[[  1 -21 -14  23 -13]
 [  3   9   5  -3  18]
 [-14   1 -12  -9  -7]
 [ -8   9   4  -2  19]
 [ -1  19  18 -16  31]
 [  1  20  15 -11  34]
 [ -8   9   7 -10  12]
 [-19  -2 -22 -16 -21]
 [ -4  18  12 -22  32]
 [  8 -24 -10  26  -1]
 [  0 -10  -7   8  -5]
 [ 23  -4  11  18  29]
 [-10  24   2 -28  16]
 [ -6  -5  -9   3  -6]
 [  6  -3   3   6  20]
 [-16  19  -9 -26   2]]
The first entry in the row that holds the largest entry is 1
Which number is the entry directly below 26?
Answer: 8
Which number is the top-left entry?
Answer: 1
Which number is the entry directly below the smallest entry?
Answer: 3
The entry just left of the largest entry -> -11
Which number is the 4th entry from the end, reading row by row?
Answer: 19
The entry directly above 24 is -4
The smallest entry in the last row: -26
The last entry, reading row by row is 2
The largest entry in the last column -> 34
Which number is the entry directly above -12?
Answer: 5
Which number is the fifth-last entry, reading row by row?
Answer: -16
Which number is the entry directly above 31?
Answer: 19
The second entry, reading row by row is -21
The entry directly above 4 is -12
The fourth entry, reading row by row: 23
The second entry on the main diagonal -> 9
The entry directly above -28 -> 18
Which number is the 5th entry, reading row by row?
Answer: -13
The smallest entry in the last column is -21
The last entry of the smallest entry's row is 16
Which number is the 3rd entry in reading order?
Answer: -14
The second largest entry: 32
The smallest entry: -28
The second entry on the diagonal from the top-right corner: -3
The entry just right of 7 -> -10
The entry just left of -24: 8

[[0.167, 0.165, 0.201, 0.180, 0.144, 0.189, 0.189, 0.158, 0.171, 0.194], [-0.435, -0.451, 1.964, 0.118, -1.574, 1.095, 0.653, -1.306, -0.234, 1.429], [0.780, 0.786, 0.944, -0.538, -0.552, -0.373, -0.412, -0.250, 0.861, 0.682]]
Report the entry just left of -0.234.
A: -1.306
The entry just left of the smallest entry: 0.118
Report the minimum.
A: -1.574
Report the entry just left of 0.180.
A: 0.201
The entry just left of the largest entry -> -0.451
Report the entry just right of 0.786.
A: 0.944
The entry just left of 1.429 is -0.234
The entry just right of -0.412 -> -0.250
Report the entry just right of 0.158.
A: 0.171
Report the entry just right of 0.171.
A: 0.194

Read these off the grid that follows.
1) The first entry in reading order?
2) The entry in the bottom-right corner?
3) The fourth entry from the end, reading row by row?
4) The fifth entry from the end, reading row by row?
5) The third entry on the diagonal from the top-right corner?
6) The second entry from the end, reading row by row?
7) The entry directly above 9?
8) The second entry, reading row by row?
[[ -5 -29 -10  19  -6  -5  16  14]
 [-22   8  -1  12  31  -4  22   6]
 [  1 -10 -19  15 -19   6  -3  22]
 [  3  -1  30  32  23  15 -24  32]
 [-21 -30  21  34  11 -15   6   9]]
1) -5
2) 9
3) 11
4) 34
5) 6
6) 6
7) 32
8) -29

Read these off the row that follows.
1) Read off the entry just left of 87.25.
2) Read off the minimum.
[ -37.41  183.73   42.96   87.25 -131.14   94.84]
1) 42.96
2) -131.14

x =
-64	-370	180	-436	-70	-299	-206	319	122
129	-319	-427	-557	-70	-451	162	423	444
-64	-473	422	-253	-70	156	39	-406	230
64	-216	301	-131	-453	-375	285	8	-92
-257	-114	180	52	217	308	-575	-510	15
-257	-216	180	-70	-357	80	162	-303	-199
258	-216	-184	-192	695	80	-575	-199	444
-257	-319	422	-192	26	-148	-820	112	-307
-515	40	180	-70	-261	-148	-329	319	-736
-193	-216	59	-314	-70	-224	-206	215	-199
-193	-524	-791	-496	-261	4	407	-406	122
Which number is the entry directly above the centre entry? 217
Which number is the bottom entry of the column that holds the smallest entry? 407
Which number is the first entry of the smallest entry's row? -257
Which number is the second entry in reading order? -370
Which number is the bottom entry of the column that holds the largest entry? -261
The 3rd smallest entry -> -736
Which number is the smallest entry in the last row? -791
The entry directly above -510 is 8
The first entry in the row that holds the largest entry: 258
The entry directly above -524: -216
Which number is the last entry, reading row by row? 122
The entry directly above -303 is -510
Which number is the entry directly below the largest entry? 26
The second entry on the diagonal from the top-right corner: 423
The entry just right of the smallest entry is 112
Which number is the entry just left of -524? -193
The top-left entry is -64
The entry just left of the smallest entry is -148
Which number is the entry just right of the centre entry? 80
The entry at the centre -> -357
The entry in the top-right corner is 122
Which number is the 4th entry, reading row by row? -436
Which number is the entry directly below -427? 422
Which number is the entry directly below -451? 156
Which number is the fourth-last entry, reading row by row? 4
The largest entry in the first row is 319
Which number is the entry directly below the centre entry? 695
The top entry of the column that holds the smallest entry: -206
Which number is the second entry from the end, reading row by row? -406
The smallest entry in the first column: -515

Questions about the array below. Indices start at 0.
1) Find the entry at row 0, column 0.
2) Find the entry at row 0, column 2.
3) Find the entry at row 1, column 0.
4) Find the maximum.
5) Find the entry at row 2, column 1.
6) Find the bottom-left entry.
7) Find the top-right entry.
8) Find the entry just left of the centre entry.
array([[-23,   2,   2, -16,  14,  -3,   9,   8,  -3, -10,   5,   2,   3],
       [-17,   5,   5,   2,  12,  23,  13,   6,  15,   4,   6,   4,  13],
       [  7,   0,  -6,  -4,  -3, -14, -10,   1,  -6,  -6,  -7,  -8,  -4],
       [ -2,  -3,   8,   3,  -1,   7,   4,  -4,   2,   4,   9,   9,   2],
       [ 23,  -3,   4,   8,  -9,  -9,  -7,  -5,  -5,   5,   2,   6,  -6],
       [ 26,  -2,  10,  12,  -6,  -4,  -3,  -4,  -2,   8,   8,  13,  -2],
       [-12,   0,  13,   2,  11,  17,  12,   4,   8,   5,  12,  13,  11]])
1) -23
2) 2
3) -17
4) 26
5) 0
6) -12
7) 3
8) 7

Questions about the row below.
1) What is the entry just right of -31?
2) What is the entry just right of 0?
3) What is the entry just left of 11?
4) What is the smallest entry?
[ 12 -16  -8  11 -16 -13 -12 -31  -8   0  13  -8]
1) -8
2) 13
3) -8
4) -31

M =
51  48  67  63  54  57  45  66
54  30  48  56  74  50  63  66
37  74  52  58  68  63  61  60
25  16  50  46  57  59  48  63
67  79  45  51  44  54  49  44
68  51  46  56  42  56  51  47
55  66  46  53  33  55  58  50
45  83  55  50  38  60  48  62
50  83  62  57  42  50  52  48
The second entry on the main diagonal is 30
The first entry of the smallest entry's row -> 25
The bottom-left entry: 50
Report the top-right entry.
A: 66
The 4th entry, reading row by row -> 63
Report the second entry in reading order.
A: 48
Report the minimum.
A: 16
The entry in the top-left corner -> 51
Report the third entry on the diagonal from the top-right corner.
A: 63
Report the smallest entry in the last column.
A: 44
Report the last entry, reading row by row.
A: 48
Report the bottom entry of the column that holds the smallest entry.
A: 83
Report the 2nd entry from the end, reading row by row.
A: 52
The 2nd entry on the diagonal from the top-right corner is 63
Report the entry directly above the smallest entry.
A: 74
Report the smallest entry in the first row.
A: 45

[[126, 143, 72, 115, 137, 113, 156, 111, 161, 124, 97, 122, 134, 125, 130, 131],
 [118, 126, 106, 126, 160, 132, 168, 91, 99, 125, 151, 148, 112, 90, 118, 137],
 [129, 123, 131, 122, 118, 121, 121, 34, 175, 126, 103, 120, 142, 148, 120, 116],
 [100, 132, 143, 121, 131, 122, 210, 118, 131, 128, 125, 126, 174, 148, 135, 87],
 [124, 133, 104, 127, 120, 156, 168, 105, 131, 144, 137, 106, 149, 200, 129, 127],
 [133, 136, 145, 131, 126, 129, 213, 208, 138, 116, 127, 105, 75, 152, 123, 78],
 [129, 133, 55, 123, 150, 104, 160, 133, 111, 131, 125, 141, 212, 186, 130, 144],
 [128, 134, 91, 119, 121, 121, 226, 138, 159, 123, 102, 115, 118, 104, 129, 151],
 [123, 119, 201, 127, 124, 79, 123, 192, 135, 125, 125, 134, 219, 130, 124, 98],
 [143, 141, 103, 125, 123, 132, 140, 132, 169, 123, 106, 101, 83, 164, 122, 106],
 [138, 127, 129, 125, 109, 123, 222, 190, 158, 125, 112, 106, 102, 91, 124, 160],
 [143, 128, 99, 133, 137, 118, 204, 216, 106, 124, 141, 124, 131, 160, 122, 137]]
Counting starts at 0.
The entry at row 0, column 1 is 143
The entry in row 2 and column 0: 129
The entry just right of 90: 118
The entry directly below the largest entry: 123
The entry directly below 200 -> 152
Read off the entry just right of the largest entry.
A: 138
The entry directly below the smallest entry -> 118
The bottom-left entry: 143
Read off the entry in row 1 and column 2.
A: 106
Read off the top-left entry.
A: 126
Read off the entry at row 2, column 1.
A: 123
Read off the largest entry.
A: 226
The top entry of the column that holds the smallest entry -> 111
The entry directly below 100 -> 124
Read off the entry in row 2 and column 2.
A: 131
Read off the entry directly above the largest entry.
A: 160
The entry just left of the smallest entry: 121
The bottom entry of the column that holds the smallest entry: 216
Read off the entry directly below 145.
A: 55
Read off the entry just right of 101.
A: 83
Read off the smallest entry.
A: 34
The entry in row 0 and column 2: 72
Read off the entry directly above 142.
A: 112
Read off the entry in the top-right corner.
A: 131
Read off the entry directly below 101.
A: 106
Read off the top entry of the column that holds the largest entry.
A: 156
Read off the entry directly below 201.
A: 103
The entry in row 1 and column 0 is 118
Read off the bottom entry of the column that holds the largest entry.
A: 204
